These are the activations of a small neural network, seen along a few directions. Each row is one input.
Each table varies a few parts of the input and shows all the possible inputs, shuffled.
Descriptions start from the smaller parts, as in this example, which fits no table here: values(3) and (point or ring(9) or (line(6) and ring(8))).
Shared parts are said once, and a part with two or three values counts as separate values.
In the rows, zero is written as 100.

Other details of the inputs shift rows strongly along two fixed directions, in all tables alike. That doesn't count.

A family of inputs:
row 1: 123, 113, 83, 103, 60, 120, 165, 84, 129, 72, 103, 139, 114, 81
row 2: 112, 107, 80, 125, 79, 120, 163, 87, 137, 88, 95, 137, 113, 93
row 3: 77, 71, 113, 96, 87, 113, 9, 130, 136, 101, 32, 100, 105, 87
row 4: 80, 82, 128, 62, 59, 112, 11, 117, 122, 85, 44, 99, 98, 82
row 5: 72, 93, 130, 69, 135, 60, 43, 102, 15, 122, 128, 37, 87, 139
row 6: 121, 102, 86, 100, 58, 119, 161, 69, 132, 77, 116, 141, 106, 73
row 7: 92, 105, 112, 103, 170, 62, 77, 116, 30, 130, 132, 49, 92, 138
row 8: 86, 91, 117, 89, 80, 114, 43, 117, 131, 93, 47, 109, 98, 88
row 9: 88, 84, 95, 113, 95, 118, 31, 124, 141, 105, 60, 106, 102, 73
row 10: 115, 120, 86, 118, 115, 95, 166, 90, 92, 97, 124, 111, 105, 110
row 11: 95, 88, 101, 110, 89, 119, 36, 130, 137, 108, 54, 101, 99, 75
row 12: 110, 116, 85, 105, 112, 99, 164, 74, 96, 96, 133, 111, 100, 111
row 13: 117, 103, 91, 101, 82, 93, 167, 71, 82, 95, 144, 107, 100, 102
row 14: 122, 118, 85, 123, 124, 99, 161, 96, 100, 113, 127, 107, 104, 113
row 15: 116, 110, 70, 142, 121, 98, 157, 98, 99, 120, 134, 99, 105, 104
row 16: 90, 98, 124, 70, 132, 57, 82, 97, 11, 116, 150, 48, 82, 126
row 17: 115, 115, 78, 127, 130, 99, 156, 90, 102, 110, 132, 112, 106, 111
row 18: 93, 79, 125, 69, 53, 112, 44, 105, 120, 83, 65, 107, 95, 75
row 19: 88, 88, 118, 77, 73, 115, 45, 112, 129, 86, 50, 105, 95, 89
row 20: 78, 87, 110, 91, 86, 115, 38, 111, 134, 91, 52, 113, 100, 87
row 21: 81, 106, 118, 71, 144, 63, 78, 89, 21, 122, 147, 49, 87, 134
row 22: 121, 111, 82, 110, 74, 119, 167, 87, 137, 73, 96, 138, 110, 87
row 23: 127, 111, 66, 142, 92, 118, 154, 106, 142, 96, 101, 131, 112, 75
row 24: 82, 101, 118, 85, 148, 62, 82, 95, 24, 122, 136, 44, 85, 145
Each input here is: values(4) and line(6).
- Changing only the line(6) part turns row 17 into row 20. The same change can be made to row 7. Which row results? => row 10
- Which other rows does row 23 become when the values(4) part takes its other values? List them by row number. => row 9, row 11, row 15
- Which other rows does row 5 become when the line(6) part takes its other values? List them by row number. => row 2, row 3, row 13, row 15, row 24

A family of inputs:
row 25: 122, 108, 97, 102, 84, 103, 126, 108, 104, 92, 101, 107, 101, 86
row 26: 106, 112, 90, 109, 112, 112, 117, 95, 123, 101, 104, 120, 99, 95
row 27: 100, 99, 116, 90, 104, 98, 57, 129, 98, 102, 73, 85, 97, 99
row 28: 113, 111, 85, 112, 107, 110, 115, 102, 121, 103, 109, 115, 101, 86
row 29: 79, 86, 113, 92, 97, 100, 57, 102, 104, 109, 74, 88, 92, 114
row 30: 106, 115, 103, 94, 93, 106, 131, 96, 112, 87, 91, 114, 102, 109
row 31: 102, 111, 92, 99, 105, 112, 119, 83, 121, 93, 105, 118, 98, 99
row 32: 112, 100, 86, 125, 93, 107, 121, 104, 119, 111, 101, 105, 103, 98
row 33: 103, 93, 89, 106, 84, 103, 123, 92, 101, 85, 108, 113, 110, 89
row 34: 88, 95, 126, 69, 87, 96, 60, 107, 90, 92, 77, 91, 96, 105
row 35: 97, 98, 90, 100, 87, 104, 125, 85, 103, 83, 102, 116, 112, 99
row 36: 105, 102, 90, 122, 98, 108, 123, 97, 121, 109, 95, 110, 102, 107
row 37: 118, 104, 103, 92, 78, 102, 128, 98, 102, 86, 104, 110, 100, 91
row 38: 87, 85, 102, 102, 112, 96, 54, 122, 96, 102, 77, 89, 107, 95
row 39: 88, 79, 115, 91, 81, 97, 54, 103, 95, 108, 89, 83, 94, 96
row 40: 101, 96, 96, 102, 77, 107, 125, 82, 111, 101, 104, 110, 101, 104
row 41: 104, 107, 94, 91, 91, 110, 118, 79, 114, 92, 113, 117, 100, 92
row 42: 104, 127, 112, 100, 162, 64, 128, 103, 30, 124, 146, 59, 90, 147
row 43: 91, 83, 108, 101, 87, 97, 52, 113, 97, 114, 86, 80, 95, 92
row 44: 86, 83, 104, 99, 98, 96, 53, 118, 89, 97, 84, 87, 104, 87
row 45: 113, 106, 87, 106, 95, 107, 115, 97, 114, 100, 116, 113, 98, 77
row 46: 101, 112, 105, 90, 150, 64, 117, 83, 26, 125, 177, 60, 83, 124
row 47: 80, 87, 106, 100, 116, 97, 55, 115, 99, 99, 71, 94, 106, 104
row 48: 95, 100, 89, 106, 102, 105, 127, 88, 111, 85, 93, 116, 110, 105
- Describe the family of inputs behind these rows. => values(4) and ring(6)
- Changing only the values(4) part turns row 40 into row 41. The same change can be made to row 36. Which row results? => row 26
- Which other rows does row 45 become when the values(4) part takes its other values? List them by row number. => row 25, row 43, row 44
